Each row has a name. Each question is about the rows just above it.

<19>: [ 33 -42  44 -31  22  43  54 100  17 -49   6 -28 -82  40 -26  27  17 -69
 -16]
<102>: [ 23 -52  47 -18  78   8  28 -31  22 -53  16  36   2  -4  34 -12  62 -59
  30]
<144>: [ 61 -37 -31 -86  87  -9  42  -1  -1 -14  12  42   0 -60   9   3 -22 -11
   4]
<42>: [ 20  -3  25 -80  30 -10 -33 -73 -43  19  46  75  26 -39  18   5 -28 -31
  44]
<121>: [ 20  -3  25 -80  30 -10 -33 -73 -43  25  46 -77 -51  26 -44  13 -38  43
 -46]
<3>: [-12 -20  -7  39 -42 -24  15 -18  -7  17 -28 -69  11  36  49   9 114  28
 -10]
<183>: [ 68 -53   7 -41  30 -26  52 -30  14 -27   5 -16  27  -4  62  25 105 -40
   5]
<162>: [-22  -7  26 110  40   1  40  22  82 -68 -44 -25  25  14   1 -42  45  27
 -19]
<33>: [ 30  41 -26  39  12 -23  29  21  60 -24 -32  -2  63 -47 -29 -13 -59  49
 -38]
<20>: [ -4  18 -54  21  72 -48 -13 -49  43  15 -39  31 -13 -93   2 -55 -66  43
 -13]
Count of [-10] in <121>:
1
Count of [43] in <20>:
2

<33>: [-100  -59    6   85  -14  -44   23   34  -32   27   13  -67   51   30
   61  -29  -15    6  -34   -6  111  -31   66   13   83 -104   56   26
  -52  -75  -39   15]
<117>: [  35  -59  -11   85  -14  -44   58   34  -31    6   13  -31  -45   30
   61 -104  -56    6   86  -10  111   22   66   13   83 -104   56   26
    6  -75  -39   15]
<144>: [-84 -32   7  44  28   5  23   0   7  21  36 -49  56  28  36 -25 -15  36
 -29 -19  50  31  -2   5  27  31  31  21   2  36   1   8]
How many times does <144> hold [36]?
4
How many times does <33> hold [6]?
2
Times [-30] occurs in <117>:
0
Count of [-104] in <117>:
2
Count of [50] in <144>:
1
Times [85] occurs in <33>:
1

<33>: [ 35 -21 -32  23  36  -2  14  45  17 -12]
<117>: [ 37 -11  78 -30 -24 -20  52 -20 -25  46]
<42>: [-28  40 -11 -15   4 -87  25  22 -20  -6]
<20>: [ 27 -24  27 -22 -59  27   9 -29   9  27]
<162>: [ 54 -43 -42  -8 -97 -33  53 -37  54 -52]
<121>: [-38  13  -8   2  -8  35 -44 -25   1  -8]
<19>: [ 31 -24  55 -14 -22  29  18 -28  -6  32]
<144>: [-74  49 -20   3  26  -6 -52   5 -20  -8]
<102>: [ 73 -40 -28  27  44 -12  45  28 -12  -8]
<72>: [ 10 -19  11  15  21  64 -28  -2   5  12]
<3>: [ 19 -11  -9  11  23   6   5  23 -29   1]
How many times does <20> hold [27]?
4
How many times does <102> hold [-28]?
1

<33>: [ -85  -97 -113   82   65  -50]
<102>: [-59 -65 -51 -51  14 -78]
<144>: [-41 -99  83  83  58 -41]
<19>: [-48 -69 -70  73  61 -53]
<121>: [ 92  13  13 -43  13  92]
<162>: [ 84  94  94  94 -60  46]
<117>: [ 34  11  -8 -21 -88  93]
<42>: [-97 -97 -70 -70 -70 -70]
<183>: [-70 -75 -56  61  42 -62]
Times [-70] occurs in <42>:
4
Times [94] occurs in <162>:
3
Times [-51] occurs in <102>:
2
Count of [13] in <121>:
3
Times [83] occurs in <144>:
2

<102>: [ 68 -48  86  47 -86  78 -70  31  52]
<19>: [ 68 -48  86  47 -86  78 -70  45  79]
<121>: [  3 -13  28  53  20  10  22  28  47]
<162>: [ -2 -13  33  55  20  25   7  41  45]
<144>: [  3 -13  28  53  20  53  53  27  83]
<3>: [ 68 -48  86 -48  14 -48 -70  79  79]
<42>: [ -3 -17  31  56   8  21  18 -47  38]
How many times does <144> hold [53]?
3
Count of [-48] in <3>:
3

<117>: [-16 -50 -64  22  17  -5 -35 -16 -29  33 -22 -54 -35  -2 -64  43 -16  -2
 -65  -9]
<102>: [-15 -33  32  22  11  11  83  -7  20   8 -44  15  -1   2 -15 -17  -2 -28
  49 -15]
<162>: [ 75 -64  84  25  36  -1  10 -52   8  86  18  39 -14  -3 -73  46 -83 -86
 118 -83]
Count of [84] in <162>:
1
Count of [-63] in <117>:
0
Times [-15] occurs in <102>:
3
How many times does <117> hold [-2]?
2

<20>: [ 38 -14  -5  53   9  -1  12   7  -2  70  12  29  15  33 -13  52  13 -16
  22  15   9   9 -35 -26 -26 -10  46  18 -23 -40   5  12  14 -28   9 -35
   5  -6 -43   2  29 -43   9   1  -7  -2  29  31 -26 -10 -14 -18 -42 -13
  16  -3 -21  16 -17]
<72>: [-51  29  33  10 -24  -1  18 -14  36  15  21  -1 -31 -26   5  -4 -43 -18
 -20 -28 -16  34  13   7   5 -41 -42  19  -9 -23 -17 -28  12   9  89   2
 -22 -63 -45  30  34  74 -33  33  20  17  22  28  22  -5  13   0  34  13
  -5 -14  13   4 -11]
<102>: [ 46 -23 -14  41  82   1   9   3  -3  67  17  17  10  31 -17  51  14 -17
  21  17  13 -43 -38 -21 -26  -6  49  16 -19 -34   7   6  14 -28   0 -37
   4  -1 -40  -7  -5 -40  11   6  -6  -3  28  29 -25  -4 -23 -19 -43 -11
  20  -7 -27  13 -25]
<42>: [ 61 -17 -43  -5  64   1  -2  -1 -12  41  31  31   4  20 -21  33  13 -19
  11  17  -3 -52 -36  -1 -17   7  52 -50   0  -8  16 -23  17 -28 -19 -40
  -2  13 -17 -35  -3 -14  -4  17   1   4  23  16 -12   9 -46 -20 -36  -3
  28 -17  16  -4 -47]
How many times does <42> hold [-17]?
4
How many times does <20> hold [29]?
3
Count of [-28] in <20>:
1
Count of [16] in <42>:
3
Times [-50] occurs in <72>:
0

<117>: [-32 -24 -55  36 -18  38  18 -31  -9  15  -4 -37 -11  -6 -34 -37 -29  58
 -41  15   9  14  10 -13 -14  74  72  12  33  40   3   5  15  34]
<20>: [  32  -18  113  -18  -27 -107  -74   23   -5   29  -17   75   36  -46
    8   41    2  -29   55    3  -22  -58   -4    9   18  -66  -90  -28
  -47  -27  -84    8  -96   15]
<162>: [-38  47  -8  14 -25 -18  -6 -13 -25  58 -17  -4  32 -58 -38  -3 -44  46
 -34  18  10 -16 -10   5  27  49  16  -2  10  35 -25  -1 -48  14]
<42>: [ 22   0  45 111  14 -83 -84 -27  10 -48  16  31  36  51  -6 -49  10  -3
  50  34  10 -23  32 -15 -42  21 -15  23 -48 -11 -70  15 -50 -24]
<121>: [-21  31 -43  19   8  23  21 -19 -12   6  31 -31  -3 -19 -26 -18 -18  21
 -35   9   2  21  11 -11  -2  31  39 -19  21  23  11  -8  21  34]
<144>: [ 21 -30  54 -26 -13 -42 -19 -19  10 -19  -5  30  10  -9  14  24  10  14
  54 -19 -13 -19  -5  14   4 -47 -54  -7 -23 -25 -16   8 -37 -15]
<3>: [-21  31 -43  19   8  23  10 -19 -12   6   3 -31  -3 -19 -26 -18 -18  21
 -35 -15   2   6   1 -11 -13  -1  -1   8 -14   0 -25   2 -29   7]
How many times does <162> hold [-25]?
3
How many times does <121> hold [31]?
3
How many times does <144> hold [-5]?
2
How many times does <162> hold [-16]?
1
How many times does <121> hold [21]?
5
Count of [-18] in <144>:
0
Count of [-19] in <144>:
5

<183>: [-34  28  28 106]
<20>: [-34  28 -92 -85]
<33>: [ 16 -93  16 -93]
<121>: [ 26  71 -50 -50]
<102>: [28 28 28 25]
Times [-49] occurs in <121>:
0
Times [16] occurs in <33>:
2
Count of [-93] in <33>:
2
Count of [25] in <102>:
1

<3>: [  4  -1 -20 -29 -24 -32 -41 -23 -62 -16 -39  -8 -27 -48  10  -5 -55 -17
 -32 -16 -56   9 -12  -9 -23 -48 -41 -86 -52 -26 -64   9 -24]
<162>: [-21 -27 -48 -27 -13 -22 -26 -20 -48 -14 -29 -13 -22 -48 -22 -28 -48 -16
 -26 -20 -45 -27 -27  -4  14 -36 -49 -71 -39  10 -53 -22 -44]
<33>: [-21 -12 -26 -27 -11 -22 -26 -20 -48 -14 -29 -13 -21 -48  13 -28 -11 -16
 -26 -20 -45 -11  -9 -11  14 -36 -49 -71 -39 -47 -53 -24 -44]
Times [-11] occurs in <33>:
4
How many times does <162> hold [-27]?
4
Count of [-24] in <3>:
2
Times [-47] occurs in <162>:
0

